These are the activations of a small neural network, seen along a few directions. Each row is one input.
In each table, some parts of the input vary, and every possible input appears once, in random order.
Descriptions start from the smaller parts, as in this example, which fits no table here: one of 2 separate values, together with either a single point or one of 11 places along a line or (one of 4 places along a line, together with one of 5 places around a ring).
Shared parts are said once, and a part with two or three values counts as separate values.
(in the rows, 128 means zero)

Other details of the inputs vary at random and push rows far along two fixed directions, the same in every table; ignore that.

Table:
x1: [127 126 121 103 139 127 134 101 118 136  65 103  63 143 195]
x2: [107 142 241 145 111 182 174 143 129 116  99 186 114  76 149]
x3: [ 88 116 233 152 117 198 190 112 143 128 129 181 141  87 148]
x4: [104 141 221 135 151 188 193 137 103 108 120 181 130  87 153]
x5: [118  95 153 135 110 126 175  69 135 133 116  81  55 176 130]
x6: [128 120 110  90  81 146 147  77 104 100  77  91  85 145 160]
x7: [151 142  60 112 125  57  57 170 130 140 169  37 167 158 131]
x8: [139 149 113 134 125 115  72 162 108 104 169 199 203  59  88]
x9: [129 123 130 104 121 142 149 106 129 136  65  87  56 137 172]
x10: [161 150  53  94  99 101  81 132 192 141 123  78 123 132  57]
x11: [105 142 203 123 109 183 143 113  69  83 113 213 150  94 176]
x12: [101 127 224 138 154 149 141 138  85 126  94 200 133  68 180]
x13: [152  73 131 131 140 120 148  87 106 124  95 101  85 196 175]
x14: [128 139 124 156 147 166 107 171 171 148 192 181 184  77  79]
x15: [ 96  80 119 105 147  95 170  82 104 153 103 105  89 162 177]
x16: [161 149  41  88 118 110  66 137 170 145 124  85 124 138  71]
x17: [104  95 131 111 105 126 201  88 150 144 109  88  69 171 143]
x18: [166 146  31 106  73  99  95 125 175 111 139  81 126 123  65]
x19: [155 122  37 138 158  81  78 122 151 152 179  98 104 170  85]
x20: [109 139 106 125  91 135 155  90  98 110  49  86  95 161 154]
x21: [120 132 153 102  90 136 140 127 104 120 113  32 107 189 194]
x22: [126 123 135 106 122 130 197  90 149 121  84  69  70 137 147]
x23: [116 110 130  76 131 107 115  72  98 136  55  97 100 141 170]
x24: [109 140 119 131  72 126 170  85 120 106  49  80  93 155 140]
x25: [135 137 145 174 149 145 104 170 139 136 214 187 156 110  53]
x26: [150 104  45 139 163  54  75 117 139 158 173  91 116 151  80]
x27: [ 82 113 217 140 133 185 197 135 105 131 145 200 129 120 148]
x28: [157 157  74 119  83  89  89 176 176 131 175  22 147 167  98]
x29: [136 151 125 144 186 107 108 180 131 129 176 184 190  57  89]
x30: [101 147 219 110 135 182 127 120  88 114  97 207 147 105 165]
x31: [ 86 162 196 158 118 170 151 127  64  94  85 207 159 110 168]
x32: [154  69 141 133 122 134 162  93 117 124  95  85  79 191 151]
x33: [171 114 158 183 124 135 121 184 167 118 192 178 178 113  46]
x34: [142 106  26 121 161  76  80 118 171 169 150  86 144 118 107]
x35: [135 179 149 146 129 132  69 217 120 119 211 148 213 122 126]
x36: [162 150  21 110 171  86 101 143 164 140 147  88 120 131 103]
x37: [118 168 112 169 135 105  82 175 101 114 141 197 213  74  82]
x38: [164  99 143 177 166 103  88 178 122 128 186 193 197 105  79]
x39: [110 100 110 110 145 142 149  70 133 149  95  97  90 154 193]
x40: [118 141 117 149 163 132 116 183 143 146 208 212 177 109  91]
Each input here is: one of 4 places along a line, together with either a single point or one of 9 places along a line.
The inputs of x10 and x16 match in every part but the place on the line of 4. If x5 is changed in the same way as x10 into x16, which row does it become?
> x25
The inputs of x40 and x15 match in every part but the place on the line of 4. If x11 is changed in the same way as x40 into x15, which row does it become?
> x8
Change only the place on the line of 4 in x21. List by row number the other rows that result.
> x7, x28, x35
A walk changes only the place on the line of 4. It starts at x3 and steps to x14. List the rest of the walk in order.
> x39, x34

Table:
x41: [109 164 125 144 150 134 104 171 109 129 148 186 185  97 130]
x42: [123 143 155 132 133 168 138 165 162 135 198 166 155 101 101]
x43: [146 121  42 112 117 117 116 127 193 157 157  73 112 161  92]
x44: [140 166  22 119 103  98  93 135 146 125 122  71 128 148 106]
x45: [135 123  62  97  87  94 119  81 139 125  74  37  96 153 139]
x46: [146 124 150 157 161 136 118 171 139 132 149 181 169  91 111]
x47: [137 148 157 122 162 140  83 167 123 135 163 183 154  89 119]
x48: [122 149  49  94  99 106 126 106 134 132  77  41  95 174 160]
x49: [126 132 139 141 133 116 103 142 106 113 146 192 185  81  97]
x50: [145 140  62 119 129  84 123 145 183 153 152  51  99 144  86]
x51: [150 131 155 144 169 133 121 176 137 127 164 173 161  82 118]
x52: [113  94 232 137  89 144 163 111  65 103 123  76 119 209 209]
x53: [128 150 147 138  99 134 112 150 121 102 143 175 184  83  84]
x54: [ 99 170 161 113 115 156 149 144 103 110 117 133 137 114 170]
x55: [177 134  57 110 127  98 111 151 181 134 135  55 109 134 102]
x56: [ 88 120 162 118 123 142 175  75  53 103  64 146 101 150 201]
x57: [100 111 178 150 155 130 162 124 120 147 122 152 120 124 141]
x58: [119 175 128 145 105 145 118 164 109  98 148 183 177 103  96]
x59: [107  98 159 142 146 160 158 100 121 137 144 168 120 131 146]
x60: [179 162  27 124 116 100  36 167 182 139 165 104 144 125  43]
x61: [123 105 198 133 104 167 190  88 108 103  62 114  85 140 182]
x62: [109 104 192 113 132 156 144  70  78 122  64 141  80 146 197]
x63: [135 102  59 107 103 124 147  76 166 144 116  50  68 184 130]
x64: [131 114  74 126 107  94 151  89 158 143  96  37  63 176 117]
x65: [134 124 181 138 118 160 159 139 135 117 103 137 129 117 144]
x66: [166  98  73 139 133  61  71 150 118 139 186  46 147 210 128]
x67: [ 91 121 197 103  91 154 171  85  98 114  55 107 113 127 196]
x68: [144 153 155 135 110 153  94 156 125 108 148 188 154 104  79]
x69: [118 128 152 176 158 123 129 154 133 140 168 183 154  99  87]
x70: [107 119 162 131 130 130 129 105  94 119 102 155 148 100 156]
x71: [ 97  74 178 121 132 160 197  56  93 125 102 151  79 161 179]
x72: [121  86 189 136 139 150 182  79  92 114  64 131  86 138 195]
x73: [ 93 109 193  94 134 134 166  81  80 122  72 115 106 117 216]
x74: [182 121  45 126 109  94 113 131 168 119 123  76 110 148  75]
x75: [151 134  79  72 112 111 104 102 148 138  92  37  64 167 149]
x76: [136 160 162 131 120 160  88 171 141 127 145 175 161 100  99]
x77: [134 142 153 134 154 142  79 162 125 139 148 191 162  98 112]
x78: [118 139 145 137 143 123  98 157 122 133 144 178 192  77 117]
x79: [142 134 147 138 144 136  85 147 109 120 150 205 155 102  92]
x80: [112 162 121 154 145 134 103 160 102 118 150 190 180  95 122]
x81: [128 129 144 148 115 164 140 146 148 120 185 188 156 114  74]
x82: [163 167  28 105 118  77  58 177 184 138 174  78 171  96  62]
x83: [166  84  59 114 135  84 137  82 132 127  82  67  73 171 134]
x84: [143 121  54 122 164  68 114 136 167 164 155  69 101 142  99]
x85: [104  99 163 132 151 160 159 111 129 147 142 164 125 133 154]
x86: [121 124 146 135 167 151 129 157 146 147 201 182 156  99 114]
x87: [112 170 130 132 158 132 107 175 107 124 163 177 177  88 137]
x88: [108 104 172 155 145 123 168 109 104 128 125 165 113 129 121]
x89: [ 96 104 202 137 101 147 209  78 100 113  79 121  73 155 153]
x90: [128 115  80 116 113  94 152 100 165 154  94  34  69 177 125]
The inputs of x80 and x44 match in every part but one. If x83 is changed in the same way as x80 into x44, which row does it become?
> x74
What do these inputs look like to the network?
> one of 2 separate values, together with either a single point or (one of 4 places along a line, together with one of 6 places along a line)
A walk changes only the place on the line of 6. It starts at x42 and steps to x50. List the rest of the walk in order.
> x55, x75, x82, x54
Change only the place on the line of 4 in x89. List by row number the other rows that result.
> x50, x64, x90

Table:
x91: [125 133 139 131 134 135 126 135 125 127 132 149 139 112 126]
x92: [127 118 114 115 128 120 133 104 122 130 103 106 104 143 147]
x93: [125 136 141 132 123 139 128 135 127 122 131 147 139 115 120]
x94: [127 119 119 114 127 119 134 109 122 131 109  98 107 146 152]
x95: [128 135 142 135 121 138 128 135 125 120 128 147 138 116 119]
x96: [125 129 137 136 133 130 125 131 118 124 131 154 141 117 123]
x97: [125 135 146 133 122 138 127 139 124 122 136 141 141 121 125]
x98: [127 124 117 116 119 123 136 112 126 129 110  95 109 147 146]
x99: [126 131 144 134 133 133 123 137 119 126 136 146 141 121 131]
x100: [126 124 114 114 120 125 138 107 129 129 103 101 105 141 143]
x101: [126 120 120 114 126 120 134 110 124 132 109  96 107 146 151]
x102: [130 121 121 119 114 122 135 110 123 124 106  95 107 150 143]
x103: [125 128 142 137 132 129 124 134 114 123 136 148 143 123 129]
x104: [163 148  29 126 134  84  71 165 174 145 172  93 149 130  68]
x105: [128 115 150 144 137 137 142 136 137 134 154 144 130 129 116]
x106: [127 116 146 143 138 139 144 131 140 134 147 150 127 123 112]
x107: [123 137 141 131 130 138 130 136 127 126 131 147 137 113 126]
x108: [124 135 140 130 133 136 127 136 127 128 131 148 138 111 126]
The inputs of x99 and x92 match in every part but one. If x101 is changed in the same way as x99 into x92, which row does it become?
> x108
What do these inputs look like to the network?
> one of 2 separate values, together with either a single point or one of 8 places along a line
